A small network was shown many inputs. Here are its activations along a few directions, one row for each input.
Each table varies a few parts of the input and shows all the possible inputs, shuffled.
Descriptions start from the smaller parts, as in this example, which fits no table here: values(2) and (point or ring(9) or (line(4) and ring(5))).
Shared parts are said once, and a part with two or three values counts as separate values.
In the rows, 128 means zero.

Other details of the inputs shift rows strongly along three fixed directions, in all tables alike. That doesn't count.

Table:
r1: [140 127 136 129 128 219 119  82  75 145 128]
r2: [ 86 127 182  97  87 131  81  84  97 185 161]
r3: [134 117  52 138 136 118 129 139 103 143 117]
r4: [100 138 130  97 133 203 167 101 187  75  93]
r5: [ 68 137 225 116 103 149 122 131 193 122 116]
r6: [101 131 184  89  84 138  74 108  98 172 184]
r7: [123 106 143 123 125  48  90 145  79 160 140]
r8: [157 148  63 130 141 121 140 156  88 127 114]
r9: [145 149 150 140 131  52  85 170 100 171 153]
r10: [125 147 103  78 103 205 123  90  98 140 136]
r11: [151 124  42 141 134 115 135 125 112 142 132]
r12: [127 141 155 135 132  54  85 161  85 168 123]
r13: [151 149  42 146 146 115 126 119 114 136 127]
r14: [159 148  54 143 140 121 138 159 102 133 131]
r15: [176  94 119 167 172 137 188 140 152  62  98]
r16: [166 110  90 177 157 141 140 115  83 144 121]
r17: [147 139 147 122 137  36  89 129  85 148 148]
r18: [111  98 243 152 117 160 127  92 164 117 153]
r19: [117  85 176 128 139  49 150 143 177  86 108]
r20: [ 71 127 219 105 109 136 127  91 194 109 131]
r21: [126 148  96  87 102 211 123  90 111 150 155]
r22: [157 125  56 119 136 119 133 146  91 125 122]
r23: [159  81 210 171 154  82 146 138 162  96 143]
r24: [157 128  76 140 168 120 187 146 203  57 102]
r25: [ 95 139 126 124 112 210 172 126 199  88 112]
r26: [104 138  94 102  93 209 111 100 114 155 150]
r27: [111 103 183 140 138  55 145 165 174  87 100]
r28: [124 115  84 159 154 120 192 165 191  72  79]
r29: [131 145 145 155 124  51  83 161 105 176 145]
r30: [120 179 117  90 107 215 113 122 101 150 120]
Description of these inputs: ring(5) and (point or line(5)).
The inputs of r4 and r17 match in every part but the ring(5) part. If r12 is changed in the same way as r4 into r17, which row does it become?
Answer: r30
A walk changes only the line(5) part. It starts at r20 and steps to r2. List the rest of the walk in order.
Answer: r3, r28, r5
Which other rows agree with r9 in the ring(5) part? List them by row number.
Answer: r6, r14, r21, r23, r24
Which other rows agree with r13 in the ring(5) part? List them by row number.
Answer: r11, r18, r25, r26, r29

Table:
r31: [135 130 101 146 140 104 145 149 158 108 112]
r32: [104 129 159 117 115 137 124 123 137 133 121]
r33: [132 131 130 132 125 129 104 113  76 160 139]
r34: [121 136 155 117 123  93 115 133 134 127 129]
r35: [133 144 126 127 110 171 101 101  81 171 155]
r36: [126 154 118 126 113 124  91 122  89 171 146]
r37: [163 133  78 133 140 133 131 125  82 138 129]
r38: [134 132  73 133 138 122 127 139 101 138 118]
r39: [135 130 110 120 134 142 154 147 151 104 109]
r40: [157 133  74 146 136 144 122 125  91 151 136]
r41: [120 141 101 103 124 207 163 131 162  88 108]
r42: [114 105 140 120 120  95 129 115 143 124 141]
r43: [134 126 104 129 144 104 147 154 146  99 113]
r44: [113 133 160 125 116 138 123 134 149 136 136]
r45: [145 126 116 132 143 148 158 132 144  94 111]
r46: [129 112 163 140 129 109 116 124 141 131 142]
r47: [128 145 117 129 115 128  94 133  85 170 151]
r48: [140 112  92 122 140  98 153 130 153 100 129]
r49: [116 127 154 134 122  98 118 142 142 130 136]
r50: [120 132 162 117 123  99 119 139 134 128 129]
r51: [123 100 173 139 128  91 118 125 126 130 137]
r52: [ 72 153 168  80  89 244 128  80 158 126 121]
r53: [149 121 114 159 147 119 151 144 146 105 118]
r54: [103 128 149 117 117 126 123 121 143 127 121]
r55: [113 118 153 129 124 102 122 141 130 130 128]
r56: [132 113 170 125 127 105 122 126 129 121 139]
r57: [122 117 105 120 131 206 159 102 157 100 105]
r58: [114 118 159 127 125 103 123 138 136 135 126]
r59: [143 152  73 138 130 141 117 136  96 155 127]
r60: [148 124 115 159 155 118 153 146 148 108 116]
r61: [122 118 168 139 137 108 126 127 125 129 126]
r62: [131 127 173 129 137 106 124 130 126 123 134]
r63: [124 116 167 112 124 138 122 111 139 121 136]
r64: [144 147  71 122 135 121 123 134 103 134 118]
r65: [145 106 111 152 147 112 157 136 137 104 109]
r66: [123 135 110 112 107 146 107  99 108 159 160]
What is each input in this table made of?
Answer: values(3) and (point or line(5) or ring(6))
The inputs of r36 and r52 match in every part but the values(3) part. If r47 is changed in the same way as r36 into r52, which row does it become?
Answer: r55
Which other rows does r43 become when the ring(6) part takes its other values? List them by row number.
Answer: r34, r39, r41, r50, r64
Which other rows does r32 become when the values(3) part takes its other values? List them by row number.
Answer: r50, r59
